Here are a small network's activations along a few directions, averaged over the inputs that share one value of a field.
Values that are neighbours, or in one group, have similar rows; names and order tell nothing.
In the rows, zero is written as 500.
Random noise pushes rows far along 24 fixed directions. That doesn't count. These rows show it; they differ only by the noise:
[616 341 422 392 435 544 456 552 452 537 446 476 513 630 473 498 320 528
 501 497 469 389 639 618 471 550 351 454 434 626 463 415 505 394]
[617 412 504 445 491 528 599 512 547 545 584 584 353 539 649 460 377 412
 446 435 507 368 488 510 555 617 491 563 494 272 607 521 641 352]
[538 614 452 301 538 326 350 390 603 484 511 392 682 630 524 528 504 384
 469 649 435 376 444 521 470 476 338 448 401 461 404 585 505 569]
[488 669 493 563 612 500 455 408 513 561 522 533 388 518 537 283 582 318
 383 589 635 580 546 296 405 695 537 331 481 386 576 351 554 456]
[630 383 629 529 568 505 709 617 638 487 578 518 380 593 542 566 452 542
 487 428 410 282 553 433 643 609 411 606 402 417 418 431 532 544]
[425 585 446 507 289 467 467 425 445 392 459 544 456 485 522 549 528 567
 524 606 505 645 428 524 531 536 464 522 576 486 596 571 564 436]
[422 598 548 421 500 451 463 528 487 580 450 465 627 386 613 539 438 578
 440 462 587 575 561 416 602 559 503 584 481 348 585 570 502 477]
[541 627 520 470 409 481 598 366 486 443 613 343 516 457 411 580 428 447
 336 672 511 504 554 566 482 465 477 596 494 385 456 547 377 483]
[545 561 366 380 488 475 342 309 468 451 595 435 679 496 486 461 361 498
 386 608 456 594 321 528 380 345 402 373 514 457 481 577 384 448]
[458 432 553 585 250 440 719 494 589 622 441 357 455 514 621 438 536 474
 478 484 482 422 638 554 468 490 615 422 485 646 579 449 346 468]
[430 488 488 522 710 450 616 535 600 589 507 558 347 478 497 482 470 453
 425 448 571 461 608 519 479 736 425 556 413 382 488 530 528 554]
[549 465 543 333 404 398 724 578 404 546 563 594 441 534 547 547 453 584
 530 638 537 496 485 586 589 455 665 382 725 539 454 564 503 135]
[599 614 550 433 512 553 365 664 494 744 569 374 454 544 655 559 399 493
 442 377 408 553 481 530 427 514 577 472 534 487 543 591 415 475]
[357 494 697 522 533 506 469 535 342 477 370 466 428 442 495 579 320 645
 664 496 484 498 477 418 524 516 392 570 392 520 645 569 513 458]
[688 392 347 447 564 546 416 692 476 619 537 455 411 670 668 381 531 332
 625 406 426 565 578 436 659 607 280 472 582 582 458 439 595 399]
[471 650 398 431 596 537 412 473 502 469 634 366 523 358 629 591 382 371
 464 531 388 508 493 503 584 574 408 583 567 504 464 562 536 445]
[528 394 528 458 457 517 528 462 431 410 670 653 444 594 315 557 525 539
 558 532 618 485 388 481 501 458 337 354 487 473 517 465 437 492]
[528 490 500 449 616 428 611 513 387 576 483 411 475 349 559 496 324 634
 292 514 413 483 471 445 421 477 608 380 453 518 538 583 490 444]
[379 506 261 455 539 519 388 365 528 516 481 592 523 358 462 488 766 400
 375 450 600 561 708 526 496 602 456 412 669 643 601 428 515 564]
[441 649 525 615 494 504 337 459 513 435 319 516 556 621 418 377 527 411
 557 613 518 518 350 461 437 401 511 501 413 468 412 464 488 522]
[592 547 479 397 559 668 383 494 505 441 274 543 495 540 640 347 401 669
 436 469 431 539 422 677 456 523 588 565 552 453 501 448 653 375]
[578 471 366 645 408 427 498 428 591 515 382 496 473 286 474 588 505 530
 170 362 739 578 506 333 650 601 371 379 372 493 448 441 464 529]
[435 554 571 423 452 492 610 506 418 551 496 483 341 506 612 413 512 526
 482 567 473 479 568 373 480 581 570 349 542 523 710 430 521 392]
[438 439 479 419 415 347 665 440 518 512 718 558 604 547 434 566 532 523
 521 617 484 511 538 440 555 439 464 519 591 421 514 570 359 467]
[547 553 525 579 745 582 371 514 400 433 444 713 345 513 335 481 465 337
 385 548 621 444 593 342 338 580 427 421 481 313 540 476 644 491]
[575 496 643 541 521 568 569 617 442 557 429 604 288 578 393 505 518 578
 435 457 592 331 367 516 773 626 412 550 337 383 470 445 555 463]


Field NIFI:
dofed: [560 414 623 512 474 541 600 636 580 467 463 642 360 563 417 665 572 522
 378 400 535 164 553 582 533 533 349 376 369 444 518 534 496 681]
siz: [470 542 453 478 391 470 538 537 642 528 580 465 600 608 534 545 364 419
 439 583 406 333 610 642 469 578 401 506 395 460 413 543 416 580]
tozef: [512 346 505 602 580 511 493 290 533 384 497 660 600 295 443 524 592 406
 422 451 627 410 543 588 377 418 527 395 590 484 556 587 558 514]
tora: [632 533 589 655 574 696 405 543 489 531 449 491 386 508 439 425 578 395
 429 383 471 460 392 539 400 353 633 526 489 424 513 494 488 597]
nitul: [507 611 535 350 545 401 571 662 593 539 434 460 503 523 749 504 499 497
 471 573 396 467 611 380 615 529 409 288 612 528 459 577 485 414]
nuner: [636 521 541 530 548 550 572 622 575 442 616 394 276 516 559 566 402 364
 515 387 564 484 512 333 344 545 550 489 344 401 499 396 616 627]
maz: [510 552 536 525 466 355 494 551 392 532 359 530 469 472 459 528 439 542
 418 601 512 453 490 301 599 505 535 464 393 446 513 550 601 439]
tatov: [572 365 493 385 539 453 520 575 488 571 456 572 443 588 476 419 406 593
 510 379 712 504 474 385 400 519 582 343 328 456 529 362 583 474]
puso: [627 532 529 565 530 489 539 547 531 540 470 462 528 510 491 443 660 561
 385 495 535 618 596 452 582 604 450 474 488 473 440 477 486 617]
nogo: [572 541 496 617 468 529 546 414 639 268 505 534 486 379 464 599 594 419
 476 479 631 588 505 385 469 393 588 519 589 463 373 429 538 543]
bise: [573 480 629 584 407 518 568 534 469 429 512 505 503 473 504 553 470 594
 478 490 640 511 565 579 416 678 515 444 372 473 491 466 616 590]
nemug: [512 420 459 511 495 399 556 513 505 458 590 432 594 437 489 575 430 464
 586 531 626 592 546 387 492 505 400 298 498 675 361 452 443 430]
vafig: [589 467 568 256 551 589 481 480 516 452 551 543 479 524 566 517 549 661
 449 483 387 257 433 636 473 551 544 282 512 647 566 421 597 508]
bedo: [484 513 402 469 412 382 530 486 724 471 278 453 458 573 706 398 324 276
 645 456 623 513 286 503 558 405 510 588 423 346 397 558 585 276]
kogak: [446 541 535 437 365 581 394 607 505 491 599 610 537 591 482 624 244 606
 502 475 455 379 448 415 403 524 521 429 397 442 552 421 473 474]
kene: [524 380 352 355 623 481 500 412 384 358 459 523 599 467 491 391 470 543
 451 611 363 462 607 418 479 451 375 446 548 525 550 491 607 481]
zubo: [499 554 580 454 462 497 637 526 435 435 727 624 336 480 356 622 527 507
 514 556 703 496 347 397 606 567 542 359 500 428 478 419 528 409]
sug: [313 582 482 471 441 520 600 536 537 434 531 513 644 557 519 374 472 581
 556 614 425 416 465 428 551 488 595 426 450 567 449 318 426 508]
beti: [583 407 471 511 491 600 492 549 426 344 575 664 609 536 364 540 442 479
 538 557 550 541 632 471 446 373 418 465 638 420 430 478 477 428]
kezam: [501 537 438 455 380 537 634 642 548 571 417 338 358 547 553 457 557 342
 338 462 431 226 693 531 634 590 407 552 303 421 587 447 506 674]
vebev: [476 644 736 444 368 457 537 361 581 544 673 278 380 443 637 632 404 416
 494 534 467 343 528 365 474 610 523 404 409 528 670 427 413 446]
fuz: [484 612 521 247 606 532 360 521 452 471 539 395 470 514 559 554 576 427
 627 500 551 518 475 586 416 514 458 463 513 498 577 548 627 571]
NIFI is arranged as 6 separate groups.
Which other values are in the same group as bise? Give them in the order they are listed. -> dofed, kogak, sug
Which other values are in the same group as nitul? Give them in the order they are listed. -> maz, nogo
Which other values are in the same group as nuner? Give them in the order they are listed. -> siz, tatov
Which other values are in the same group as tora? Give them in the order they are listed. -> tozef, puso, vafig
Which other values are in the same group as zubo? Give them in the order they are listed. -> nemug, bedo, fuz

Field DUGE:
piliz: [777 443 779 572 645 597 451 278 790 559 745 635 297 502 405 709 615 438
 427 318 616 391 438 557 450 518 555 553 649 381 441 471 375 457]
gulut: [556 388 340 429 295 502 620 489 586 337 595 490 560 391 463 677 419 633
 349 432 511 595 596 351 543 401 439 494 556 467 518 420 394 521]
doga: [589 400 285 606 278 411 569 513 549 622 673 602 556 534 455 552 782 600
 289 460 392 573 501 640 593 564 539 411 635 677 417 535 422 631]
kag: [415 594 334 376 473 629 430 752 492 281 445 445 619 457 562 475 497 385
 538 422 399 156 263 204 766 322 553 466 247 521 438 230 713 677]
gaz: [564 568 491 465 390 537 439 878 350 659 548 540 669 604 559 569 578 521
 591 510 475 594 527 656 691 471 519 518 649 519 381 681 521 464]
zud: [465 499 411 604 484 646 475 554 508 664 679 366 629 656 648 137 452 346
 595 453 357 510 302 553 495 477 537 540 340 418 542 434 407 613]
bikib: [437 219 335 732  72 572 673 143 702 391 727 703 637 284 573 474 230 565
 398 420 460 442 561 460 410 485 784 579 617 526 659 263 404 238]
lafe: [356 554 369 592 469 558 280 531 570 549 466 484 585 582 582 364 512 468
 617 388 488 727 386 343 494 496 306 434 452 518 552 433 339 594]
zizag: [347 628 493 411 539 418 823 519 587 241 370 587 424 465 428 522 367 505
 394 676 612 475 505 245 564 384 507 584 477 186 422 451 474 383]
fifur: [645 497 451 418 171 349 400 565 207 625 484 471 702 436 719 502 537 593
 457 610 463 662 634 429 616 642 593 397 636 512 710 637 771 306]
pes: [477 579 378 572 429 429 409 520 713 449 498 523 517 500 674 495 517 187
 640 385 780 685 453 352 536 508 443 544 512 296 451 511 577 477]
lubo: [414 523 639 571 566 221 250 393 724 723 766 473 641 553 440 878 698 457
 647 427 279 398 493 392 409 505 502 486 568 822 416 624 255 701]
ropa: [488 557 478 560 357 493 586 583 432 666 333 556 296 599 599 443 392 643
 418 631 184 506 426 543 578 458 698 521 695 591 561 604 470 186]
mopu: [512 404 515 569 528 605 356 367 566 523 508 574 298 403 455 692 572 642
 389 264 434 541 491 407 426 471 313 374 629 669 719 498 297 562]
repur: [470 391 387 708 362 620 465 677 432 541 293 551 340 594 268 590 308 593
 575 414 458 584 643 463 558 450 521 773 480 663 396 350 393 429]
guke: [579 413 658 521 179 497 583 293 460 645 577 480 694 363 557 543 341 633
 257 511 688 518 550 705 444 367 441 239 561 414 654 678 161 328]
razoz: [465 461 384 280 288 433 684 172 701 419 699 229 289 417 589 566 439 494
 431 492 566 548 583 440 447 582 296 278 472 703 637 306 272 443]
tur: [569 442 600 421 565 655 452 796 484 549 373 493 575 717 571 308 237 570
 614 426 397 294 442 487 453 379 540 479 268 407 447 386 520 515]
narag: [607 411 479 759 299 568 407 506 373 329 705 564 721 389 705 507 505 425
 680 491 323 561 398 428 438 392 742 501 735 641 489 480 747 403]
gike: [491 591 400 370 389 440 424 392 468 368 346 595 527 532 386 568 823 584
 482 660 532 492 716 472 663 632 601 613 646 678 468 296 750 502]
galad: [592 521 485 732 281 561 240 528 450 672 786 359 661 525 423 747 500 274
 615 487 252 477 538 643 518 481 613 804 611 635 425 635 414 557]
dima: [694 351 410 598 357 286 486 279 580 391 529 422 516 617 203 647 796 508
 536 566 532 566 394 354 621 399 446 592 444 746 291 369 499 628]
DUGE is arranged as 6 separate groups.
Which other values are in the same group as mopu? Give them in the order they are listed. -> lafe, zizag
Which other values are in the same group as ropa? Give them in the order they are listed. -> gaz, zud, dima
Which other values are in the same group as doga? Give them in the order they are listed. -> lubo, narag
Which other values are in the same group as guke? Give them in the order they are listed. -> pes, repur, gike
Which other values are in the same group as piliz? Give them in the order they are listed. -> bikib, razoz, tur
